Each row below holds a small network's activations on one input, seen along a few directions.
Each table varies a few parts of the input and shows all the possible inputs, shuffled.
Descriptions start from the smaller parts, as in this example, which fits no table here: ring(8) and (point or line(11) or (values(3) and line(4))).
Shared parts are said once, and a part with two or three values counts as separate values.
In the rows, zero is written as 128.

Table:
R1: [ 69 154 120 150 164 152 137 124 125 102  97 161 127 148 153 133 162 169
 124]
R2: [124 155 108 174 168 126 116 155 155 111  74 115 159 129 141 121 170 195
  99]
R3: [121  69 178 130 132 144 156 116 139 137 178 132 125 108  99 115 104  87
 184]
R4: [136 115 115  77 124 138 102 120 119 133 122  80  96 123 112 163  73  84
 120]
R5: [112  87 123 139 131 136 125 139 190  98 115 111  77 136 113 117 112  95
 138]
R6: [174 153  82  95  86  85  88 119 119 147 129  79  89 125 125 145  87  92
  99]
R7: [150 150 108 123 142 144 137 154 122 130  91 164 172 117 140 121 140 200
  93]
R8: [ 87 160 118 121 155 147 138 117 109 124 113 164 141 123 133 130 127 187
 133]
R9: [182 157 108 110 102  76 112 119 121 167 124  84 109 116 129 144  81  60
 101]
R10: [ 97 155 117 117 149 151 144 134 104 128 109 161 153 130 138 126 127 187
 122]
R11: [151 124  85 152  98  77 118 138 195 120 120 109  66 136 124  99 118  98
 109]
R12: [130  92 118 107 118 135 126 124 169 121 137 114  91 108  94 113  73 118
 145]
R13: [158 155 134 136 152 136 155 149 126 149  89 166 191 112 141 123 129 175
  92]
R14: [155 160 135 144 160 128 138 137 142 153  90 158 185  99 135 119 132 177
  98]
R15: [ 90  93 153 116 128 160 102 123 103 103 140  95  97 162 137 174 152  61
 148]
R16: [117  81 148 164  78 108 126 119 132  94 205 142  93 162 125  91 192 108
 181]
R17: [108  64 150 117 116 155 132 120 138 115 183 127 101 118  96 114 110 123
 185]
R18: [112 116 147 132  78 116  94 103  77 102 181 111 104 177 147 150 196  73
 151]
R19: [141  96 145 123 134 126 149 120 167 142 135 119 115  99  98 112  69  84
 145]
R20: [148 155 109 130 149 135 118 142 139 134  92 155 166 104 133 116 142 203
  99]
R21: [110 160 144 129 161 141 164 130 107 150 108 164 172 123 139 128 118 158
 121]
R22: [ 90  60 154 147 128 156 131 136 157  92 162 127  89 146 116 118 147  99
 178]
R23: [118 104 174  96 136 147 129 108  90 145 156 103 133 123 120 167 109  54
 153]
R24: [160 146  87 128  97  84  88 132 140 128 107  73  74 152 147 149 124  66
  91]
R25: [150 164 131 155 170 114 136 143 143 151  90 126 196  99 128 123 127 188
 106]
R26: [146  91 172 148  81  98 150 102 118 136 218 148 126 125 109  89 150  98
 188]
R27: [119 108 121 112 135 139 101 134 140 112  98  76  81 151 134 168 114  58
 113]
R28: [100 148 115 145 152 157 149 155 122 107  88 154 152 153 160 132 165 171
 102]
R29: [145 119 142  92 141 129 127 119 120 153 119  86 119 114 116 162  70  50
 120]
R30: [142 160 104 142 159 123 117 148 140 133  91 121 176 105 125 121 137 216
 108]
R31: [130 150 113 161 158 138 118 150 153 111  76 149 149 128 150 117 174 183
  89]
R32: [107 101 149  82 118 157 104 109  85 124 161  96 110 133 115 169 114  88
 154]
R33: [127 122 144 100  66 115  94  89  60 123 200 111 114 148 126 146 159 100
 157]
R34: [175 134 107 136 100  70 140 124 172 159 136 118 102 100 108  94  76  90
 119]
R35: [132 145 113 153 150 147 137 161 136 107  75 159 156 140 158 120 172 181
  84]
R36: [130 158 137 127 156 145 166 145 111 150 103 161 186 125 142 132 121 163
 108]
R37: [137 126 170 113  82 106 119  87  65 144 192 117 136 137 133 143 154  66
 159]
R38: [167 130  80 122  85  79 118 126 172 141 140 112  82 109 104  95  82 122
 117]
R39: [134  87 144 134  66 108 126 105 116 115 224 142 103 134 104  88 156 133
 188]
R40: [ 99 165 145 133 169 138 157 113 111 146 111 168 160 116 133 131 118 158
 133]
R41: [ 79 149 120 147 157 154 145 140 119 107  93 158 138 153 158 129 162 167
 114]
R42: [119 154 110 114 145 154 148 149 108 129 104 158 167 130 141 130 131 191
 110]
Describe the family of inputs behind these rows.
Answer: values(3) and (line(6) or (values(2) and line(4)))
Changing only the values(3) part turns R25 into R30. The same change can be made to R13. Which row results?
Answer: R7
Change only the values(3) part in R34. List by row number the other rows that result.
Answer: R11, R38
Start at R37 and move only the line(4) part, one step at a time. The first step leads to R23. Which rows follow, in order?
Answer: R29, R9
Start at R1 and move only the line(6) part, one step at a time. The first step leads to R41. Which rows follow, in order?
Answer: R28, R35, R31, R2

Table:
R43: [156  88 124 139  87  88 140 118 180 135 180 125  83 107  90  78  90  98
 164]
R44: [115 127 139  92 106 132  96 108  69 125 144  79  97 163 146 187 134  37
 128]
R45: [117 152  87 111 159 149 115 148 143 119  62 119 120 128 138 148 105 158
  85]
R46: [117 120 169  92 139 150 134 102  82 151 151 122 145 115 119 161  99  87
 152]
R47: [131 150 105 144 168 131 128 154 163 126  61 116 137 124 140 135 119 145
  86]
R48: [173  97 106 111  69  77  95 117 165 134 160  63  57 125  99 124  80  42
 133]
R49: [ 95  91 178 127 137 167 159 119 103 122 176 164 157 125 115 118 144 146
 182]
R50: [151 155 117 152 154 118 143 149 151 142  85 147 158 115 141 116 131 159
  94]
R51: [ 68  90 156 167 110 155 125 122 109  71 180 164 113 176 144 111 230 152
 179]
R52: [146 165 118 143 141 118 141 138 131 140  98 155 171 115 138 112 138 181
  99]
R53: [140 173 108 129 138 122 133 135 110 142 110 154 171 115 137 119 137 202
 106]
Describe the family of inputs behind these rows.
Answer: values(2) or line(4) or line(5)
Start at R53 and move only the line(5) part, one step at a time. The first step leads to R52. Which rows follow, in order?
Answer: R50, R47, R45
Which other rows belong to the same alternative as R43? List them by row number.
Answer: R48

Table:
R54: [100 150 131  86 182 167 131 119 109 142  82 127 144 113 123 169  74 141
 112]
R55: [100 102 156 130 108 141  96 116  95 100 156 104  95 178 149 172 187  42
 142]
R56: [129 114 153 152 151 162 140 148 112 121 147 168 196 111 126 108 179 232
 145]
R57: [114 166  63 121 161 140  85 174 129 100  28  51 102 173 169 191 134 118
  53]
R58: [ 65 141 127 137 156 173 138 134 118  96  87 165 113 164 164 148 158 141
 119]
R59: [135 113 163  88 131 137  83 106  80 147 147  62 120 118 121 188 106  43
 144]
R60: [143 132 116 122 168 132 168 149 185 150  80 143 124  96 112 111  52 121
 103]
R61: [129 126 114 156  72  72 142 107 145 126 181 147  85 136 115  72 126 121
 155]
R62: [112 164 137 158 158 153 138 141  85 107  89 174 181 152 178 131 214 179
  96]
R63: [127 167 128  71 123 124 125  92  57 166 148 116 139 117 129 169  82 104
 135]
R64: [179 161 134 153 157 107 162 159 162 170  83 155 206  95 133 107 109 164
  92]
R65: [195 153  31 102  72  72  47 125 207 137  91  85  81 116 101 102  97 169
  55]
R66: [ 81  84 134 122 146 185 143 137 142 101 143 159 128 117 107 110 124 189
 171]
R67: [181  85 150 123 113 101 128 126 156 158 142  76  99 105 110 132  84  21
 129]
R68: [109  98 141 102  88 141 139 111  90 123 210 148 120 133 104 105 129 149
 187]
R69: [145  75 145 163  80  92 116 114 178 102 179  94  75 142 112  97 146  62
 161]
R70: [135 180 144 113 163 147 135 126  84 150  84 132 217 103 137 154 133 180
  93]
R71: [124  43 173 113  96 150 109 118 115  96 203 102 110 134  95 132 149  93
 197]
R72: [173 145 119 114 103  86 161 116 129 172 145 133 117 102 116 115  56  82
 124]
R73: [150 149 125 202 150  95 144 150 171 129 117 166 165 117 135  79 183 204
 129]
R74: [100 114 101 170 142 117 151 139 201 104 118 154  92 117 117  76 127 160
 141]
R75: [ 89 154 130 115  96 124 134 108  68 120 156 156 107 175 163 147 168 103
 134]
Describe the family of inputs behind these rows.
Answer: values(2) or (line(4) and ring(5))
